Each row below holds a small network's activations on one input, seen along a few directions.
In each table, some parts of the input vary, and every possible input appears once, in random order.
Descriptions start from the smaller parts, as in this example, which fits no table here: one of 8 places around a ring, together with either a single point or (one of 2 separate values, together with one of 4 places along a line) or one of 9 places around a ring.
Shared parts are said once, and a part with two or three values counts as separate values.

Other details of the inputs vary at random and push rows far along two fixed directions, the same in every table; ignore that.

Table:
r1: [-10 -10 -45 -13 -17  20 -10  64  -5   4 -11 -34  -9]
r2: [ 12   1  21   1   0 -32 -27 -58  17 -15  -8  29 -27]
r3: [ 12   5  15   4  12 -36 -17 -67  31 -14 -10  10 -24]
r4: [ 10 -50 -77   8 -25 -44 -65  31  40 -41 -60 -33 -65]
r5: [ 6 10  9  8 -7  2 28 17 -9  6 30 10 26]
r6: [ -8   9  16   3   7  33   2 -16 -12  21   9  -2  14]
r7: [ 10   0  21  11   8 -30 -12 -64  36 -35 -18  11 -16]
r8: [ -2  -1   6   6 -14  34  25 -15 -10  13  22  -2   8]
r9: [ -1  18  16   3  12  -6  16  16 -11  29  17  11  19]
r10: [ 19 -14  12   2  13 -49 -15 -53  34  -3 -19  31   5]
r11: [  6  -3  16 -14  20  14  11   2  -8  19   3   3  36]
r12: [-13  12  18   3  10  -3  24  14 -22   1  10  12  27]
r13: [ 15 -12   7 -10  -3  16  30   1  -7   9  18   1  33]
r14: [  3  -8  19  25  -5 -24 -19 -68  34 -23 -20  26  -6]
r15: [ -1  13  23 -13   7  30  -2  -4 -23   8  11   3   1]
r16: [ -1  13   8 -15   9   4  15   3  -6  33   7  10  25]
r17: [ -5   8   3   3  -2  -2  32  11 -23  -1  29  11  22]
r18: [  1 -21 -35 -13 -11  17  -6  61 -13  12 -27 -42 -10]
r19: [ -6   9  14  -1   1  23   8 -18 -14  35  12  -5   6]
r20: [  1 -10 -52 -11 -27  17   1  59 -10   8  -7 -32 -15]
r21: [ -2   9  28 -11  -4  29   9  -1 -20   2   7   2   1]
r22: [  4   4  13 -11 -13  31  19  -4 -20   0  23   4  -5]
r23: [ -6   7  16 -10   8  31  20  -7  -2  -2  20 -18   5]
r24: [ 10   0   9   6  15 -44 -24 -50  39 -20 -20  41  14]
r25: [-5 10 17  6  3  5 18 20 -5  2 26  9 31]
r26: [ 11  -4  15   9   2 -45 -14 -47  41 -27 -23  38  16]
r27: [-14  15  12   1  24  -2  14  13 -23   8  13  15  25]
r28: [-17   2 -42  -3   0  -6  -5  64 -31  22  -9 -26 -30]
r29: [-10 -32 -82  22 -23 -63 -65  40  26 -54 -50 -21 -77]
r30: [ 10   4  17   8  19 -29 -23 -66  33 -28 -14  12 -16]
r31: [-12  -1  14   4  -5  37  13 -12  -4   9  18  -3  15]
r32: [-2 15 24  8  5  0 20 20 -9  9 12 10 31]
r33: [  4   7   8  -8  -1  28  31 -11  -7   2  23 -16  -1]
r34: [ -9   5 -37   5   0   6 -17  74 -17  15 -12 -29 -17]
r35: [-11  -9 -28 -14 -21  38 -16  50 -21  -4  -4 -34 -41]
Description of these inputs: one of 5 places along a line, together with either one of 3 separate values or one of 4 places along a line.
- Changing only the place on the line of 5 turns r10 into r13. The same change can be made to r16. Which row results? => r20
- A walk changes only the place on the line of 4. It starts at r11 and steps to r24. List the rest of the walk in order. => r34, r27
- Change only the choice among 3 separate values in r19. List by row number the other rows that result. => r2, r3
- Which other rows agree with r7 in the place on the line of 5? List them by row number. => r12, r14, r18, r21, r26, r32

Table:
r36: [ -8  -7 -39   1  -3  -3 -45  12   4 -11 -36 -39 -69]
r37: [  4  -2   5  14  15 -46 -24 -18  28  -5 -24  29  16]
r38: [  6  -4  -4  16   6 -50  -2 -24  25 -22  -2  22   2]
r39: [  3   1  43  14   2  -8  24 -55  18 -35  27  43  39]
r40: [  3 -20 -50  -3  -5 -31 -44  44  12   5 -49 -14 -23]
r41: [-15  26  19 -15  -7  70  44  35 -59  46  47 -19  12]
r42: [ 13   6  36   7  19 -31  27 -50  26  -7  18  38  49]
r43: [-17   4 -23  -8 -25  51  24  82 -47   1  24 -36 -10]
r44: [-11  -8 -49  13  -2 -36 -44  49   3  -2 -39 -12 -33]
r45: [ 21  -2  34  -4  17 -30  26 -52  25  -3  14  41  51]
r46: [  7 -20 -38 -14  -6   1 -45   8  12  -4 -46 -40 -58]
r47: [  1 -29 -52   9 -31  -3 -28  36  20 -36 -28 -32 -39]
r48: [-21  33  19 -14  17  37  35  70 -62  50  34  -2  41]
r49: [-17  19  14 -14  -5  76  44  30 -52  50  41 -26  21]
r50: [ 18 -12  42  -2   0  -2  22 -58  27 -27  19  41  48]
r51: [  9 -28 -51  -3 -29   3 -37  11  14   0 -35 -32 -54]
r52: [  7   0  18   2  15 -14 -24 -56  28 -15 -21   3 -19]
r53: [ 10  -9   5  13  -8 -13 -16 -54  31 -11 -10  13 -14]
r54: [-19  36  30 -26  15  70  35  33 -62  41  38 -28   7]
r55: [  7  17  41  11  17 -41  28 -44   9 -15  31  50  32]
- Changing only one part turns r54 into r46. The same change can be made to r48. Which row results? => r40
- What do these inputs look like to the network? => one of 4 places along a line, together with one of 5 places along a line
- Change only the place on the line of 4 in r50. List by row number the other rows that result. => r39, r43, r47
